Each row below holds a small network's activations on one input, seen along a few directions.
In each table, some parts of the input vary, and every possible input appears once, in random order.
A made-up example of a description, with smaller parts first: line(4) and (point or ring(9) or (values(2) and ring(5))).
Shared parts are said once, and a part with two or three values counts as separate values.
In the rows, zero is written as 128.

Other details of the inputs vary at random and push rows far along three fixed directions, the same in every table; ignore that.

Table:
R1: [117 116 121 109  91 145 123 136 125 167 150 133 133 138]
R2: [120 102 124 138 118 139 136 119 139 144 143 132 117 128]
R3: [152 143 133 121 134 109 141 115 144 104 112 122 144 122]
R4: [150 151 123 108 147 133 111 136 102 114 113 170 139 127]
R5: [141 109 136 142 101 141 109 129 128 159 175  80 131 154]
R6: [ 99 126 139 132 127 132 106 144  99 154 165 100 121 136]
R7: [135 109 133 141  96 135  97 127 123 147 171  79 129 141]
R8: [114 128 118 102  74 137 117 132 123 151 141 142 140 110]
R9: [168 183 121  92 133 106 108 132 117  80  83 150 161 112]
R10: [ 89 101 110 145  97 143 144 126 152 137 105 130  97 122]
R11: [146 165 108  78 103 122 133 136 126 116  82 179 159 112]
R12: [ 90 153 119  76  66 124 124 145 125 148 116 148 149 100]
R13: [ 49  79 130 179 161 123 196 112 170 126  99 136  68 108]
R14: [ 85  82 133 186 179 122 191 103 174 111  95 136  79 120]
R15: [124 108 132 132 112 149 117 130 117 160 176 122 128 138]
R16: [ 98  95 114 171 149 121 196  98 189  95  65 155  86 105]
R17: [177 130 146 149 144 114 103 107 128 101 161  83 140 131]
R18: [125 111 122 126 100 149 103 130 117 153 158 127 123 132]
R19: [189 161 119 112 166 131 115 127 109  88 100 174 149 132]
R20: [185 126 162 167 160 103  95 102 129  99 187  51 143 139]
R21: [125 110 147 134 126 138 115 135 114 168 186  99 132 155]
R22: [155 125 146 157 183 119 121 119 116 107 150 111 121 140]
R23: [ 31  49 120 193 118 152 177 121 176 155 116 103  54 126]
R24: [ 85 136 132 103 107 133 116 146  96 165 159 141 132 114]
R25: [191 150 141 141 171 100 132 110 145  78 108  99 147 138]
R26: [116 118 119 114  93 147 116 143 124 164 140 125 128 140]
R27: [ 80 141 105  83  81 155 111 162  98 162 106 179 125 119]
R28: [173 133 138 130 155 131 126 125 122 126 149 123 147 155]
R29: [165 138 161 146 186 106 122 123 111 123 172  88 146 154]
R30: [129 107 126 135 103 149 100 134 118 157 166 102 122 149]
R31: [ 83 152 105  96 136 126 163 152 130 118  47 196 115 107]
R32: [ 88 135 134 112 116 130 118 153 103 164 147 118 128 130]
R33: [104 131 134 107 113 136 121 148 104 167 161 131 133 136]
R34: [132 131 140 159 195 107 145 115 128  92 112 127 112 122]
R35: [200 164 133 124 159 106 109 116 125  73 109 115 155 133]
R36: [102  78 130 197 181 126 190 107 183 109  91 106  79 141]
R37: [ 96 122 130 123 113 142 107 150 100 160 157 117 117 136]
R38: [151 161 132 103 124 108 119 122 125 103 121 139 157 105]
R39: [111 127 141 122  89 122 106 137 127 152 163  78 138 127]
R40: [181 157 133 126 190 116 135 129 121  92  93 149 144 149]
R41: [191 147 140 140 171  99 136  98 144  72 116 119 146 122]
R42: [131 109 127 137  92 146 102 125 122 152 172 107 123 133]
R43: [167 149 121 107 121 127 128 126 129 120 117 148 152 136]
R44: [109 144 100 103 110 122 159 134 152 108  44 176 126 103]
R45: [111 169  87  58  68 138 118 147 112 120  60 216 146  83]
Description of these inputs: ring(5) and line(9).
The inputs of R35 and R23 match in every part but the line(9) part. If R3 is changed in the same way as R35 into R23, which row does it become?
> R28
The inputs of R16 and R14 match in every part but the line(9) part. If R10 is changed in the same way as R16 into R14, which row does it become?
> R27
Which other rows does R1 become when the ring(5) part takes its other values? List them by row number.
> R2, R18, R26, R30
Start at R39 and move only the ring(5) part, one step at a time. The first step leads to R9. Which rows follow, in order?
> R20, R38, R12

Table:
R46: [178  90 133 178 183 128 132  78 185  56  87 110 110 133]
R47: [ 19 134 105  30  60 145 142 175 107 178  80 228 124  75]
R48: [ 92 139 113  98  89 163  74 174  69 183 170 134 129 150]
R49: [ 41 147  98  35  22 138 130 158 127 159  61 217 158  60]
R50: [213 166 107 147 158 121 142  93 144  31  76 158 127 118]
R51: [214 105 156 174 126 133  83  78 124 118 245  50 144 148]
R52: [ 94 152  90 122 129 151 159 142  99 123  67 222  91 106]
R53: [162 165 153 177 204  92 172 109 145  66 100 100 113 136]
R54: [156 234  92   7 106 132  84 190  46 113  48 234 177 117]
R55: [ 42  55 153 156 107 156 115 131 120 207 221  93 103 141]
R56: [ 56  66 131 191 203 135 178 113 178 114  76 135  70 129]
R57: [ 34 130  98 122  40 138 163 141 140 148  89 139 104  78]
R58: [211 152 139  62  99 140  97 144 101 175 180 144 205 180]
R59: [100  77 114 193 150 134 219 117 204 132  59 113  71 168]
R60: [178  86 139 177 176 115 147  70 187  55 107 124 120 122]
R61: [177 135 140 141 183 106 127 112 159  67  77 110 159 124]
R62: [162 145 144 139 208  97 168 111 127  84 117 137 123 116]
R63: [183 121 145 120 162 158  53 145  69 156 194 122 151 169]
R64: [184 140 151 146 148 101  74 130 101 121 192  30 152 174]
R65: [ 55  75 156 170  83 116 132 107 141 195 235  28 101 124]
R66: [175 135 141 171 186  86 173  86 167  61 105 105 140 105]
R67: [196 129 133 174 178  86 157  77 173  63 109 118 124 107]
R68: [ 39  91 158 155  80 132 138 136 137 199 225  63 103 117]
R69: [119 139 112 114 131 147 130 137  92 145 140 200 122 111]
R70: [172 151 145 119 151 134  89 132  73 151 224 121 158 147]
R71: [ 61 157  74  62  64 176 103 186  67 170  65 245 115 109]
R72: [165 200 118  45 149  85 123 131 115  74  50 209 190 100]
R73: [213 113 150 174 207  83 148  73 186  48  94 114 135 122]
R74: [186  93 147 132 131 150 108 136 136 182 200  59 156 202]
R75: [211 172 109 145 160  96 146 105 147  46  71 146 133 110]
R76: [  7 120 101 114  70 147 172 160 118 171 106 155  72  92]
R77: [ 54  91 116 208 175 133 203 117 160 111 107 125  52 122]
R78: [ 43  95  87 121  37 146 131 148 155 158  84 136  83  92]
R79: [ 54  81 158 179 178  99 196 104 199 111  87 116  89 107]
R80: [103 169 127 101 113 127 113 164 112 130 100 133 134 130]
R81: [168 181 158  64 123 133  51 159  78 152 165 112 189 149]
R82: [217 144 140 112 117 133 121 128 109 170 219  99 180 182]
R83: [197 151 148  85 142 145  52 143  50 154 196 171 181 155]
R84: [ 67 141 108  84 116 112 146 133 147 119  29 172 124  95]
R85: [ 74  34 143 175  71 149  94 114 166 194 200  28  91 131]
R86: [ 44  81 147 180  64 127 129 120 130 197 221  15  84 135]
R87: [212 165 100 121 149 126 110 114 138  38  51 170 140 128]
R88: [170 145 156  82 141 137  55 155  67 159 186 101 170 158]
R89: [215 185 115  80  86 148 109 156  83 165 181 126 181 183]
R90: [ 45  85 109 175 106 123 174 130 183 114  67  97  82 103]
The inputs of R72 and R65 match in every part but one. If R83 is changed in the same way as R72 into R65, which row does it become?
> R69
The inputs of R77 and R70 match in every part but one. If R89 is changed in the same way as R77 into R70, which row does it become?
> R82
Describe the family of inputs behind these rows.
> ring(5) and (point or line(8))
Start at R66 and move only the ring(5) part, one step at a time. The first step leads to R57. Which rows follow, in order?
> R90, R61, R49
List by row number the other rows that have the ring(5) part in common with R85.
> R46, R56, R61, R63, R74, R81, R84, R88
List by row number the other rows that have the ring(5) part in common with R64.
> R48, R54, R59, R71, R78, R80, R87, R90

Table:
R91: [112 123 114 121 122 124 131 129 146 115  80 136 120 121]
R92: [157 109 137 185 186 125 141 116 134 110 145  88 101 163]
R93: [127 113 139 114 101 126 112 125 132 159 163 106 143 134]
R94: [152 137 139 125 159 120  98 129 106 115 133 128 136 129]
R95: [ 90 104 112 127  79 144 155 126 148 164 130 143 108 123]
R96: [155 140 135 124 158 133 107 138 111 116 130 125 136 150]
R97: [141 130 149 173 174 107 129 110 128  96 144  89 115 127]
R98: [ 43 125 101 111  56 135 144 138 143 138  83 160 100  75]
R99: [168 208 116  77 144 110 106 149  87  88  88 168 164 122]
R100: [ 71 105 121  99  53 154 125 141 137 186 148 140 126 119]
R101: [112  80 133 178 154 127 167  94 180 103 111 118  99 118]
R102: [101 124 134 100  91 144  77 157  88 180 177 102 135 142]
R103: [166 144 131 126 153 126 134 128 113 130 148 142 140 149]
R104: [148 155 141 126 150 112 121 120 107 109 149 124 145 117]
R105: [ 82 143 101 101  94 119 165 125 150 105  62 183 118  71]
R106: [117 118 145 119 121 139 118 136 117 163 172 122 136 143]
R107: [179 187 123  72 153 127 115 154  96 106  87 186 174 139]
R108: [115 138 132 101  60 135  99 150 109 176 180  85 149 129]
R109: [121 184  72  59  94 138 166 151 130 108   4 247 141  99]
R110: [104 123 143  94  91 136  94 147  97 190 190 115 147 137]
R111: [153 135 141 119 160 118 111 122 110 119 143 134 145 125]
R112: [148 160 144 120 150 105 130 126 115 118 147 122 149 130]
R113: [ 53 107 100 112  66 154 135 139 147 145  82 175 102  94]
R114: [107 120 135 109  88 158  75 152  89 175 187 120 132 133]
R115: [ 73  67 134 177 119 140 166 117 181 151 125  86  91 135]
R116: [167 137 128 124 135 133 104 128 128 110 123 118 142 147]
R117: [139 110 113 174 162 124 170 106 167  88  75 126  92 137]
R118: [ 80  92 114 159 137 119 164 109 177 100  59 145  88  98]
R119: [108 140 141 125 112 123 122 145 108 155 163  94 137 136]
R120: [157 135 140 123 159 132 115 124 112 116 147 141 144 131]
R121: [199 152 118 119 143 126 123 112 118  95 122 157 151 130]
R122: [126 123 127 130 116 144 125 147 106 166 165 114 127 154]
R123: [159 102 141 184 187 124 148 101 136 110 162 104 109 144]
R124: [165 129 133 119 137 118 109 113 127 111 137 126 152 123]
R125: [ 68  81 139 172 110 115 177 107 181 143 140  80  88 111]
R126: [159 101 147 171 171 109 140 107 161 113 133  71 129 151]
R127: [140 105 115 181 161 124 165  99 165  84  83 137  92 124]
R128: [153 141 141 117 160 116 119 138 112 127 128 119 149 146]
R129: [125 119 125 138 116 148 104 137 100 154 170 123 115 137]
R130: [181 173 125 112 140 108 113 128 120  83 104 121 151 127]
The inputs of R112 and R103 match in every part but one. If R105 is changed in the same way as R112 into R103, which row does it become?
> R121
The inputs of R100 and R93 match in every part but one. If R113 is changed in the same way as R100 into R93, which row does it become?
> R118
Describe the family of inputs behind these rows.
> values(2) and line(4) and ring(5)
Which other rows does R102 become when the ring(5) part takes its other values? List them by row number.
> R94, R110, R111, R128
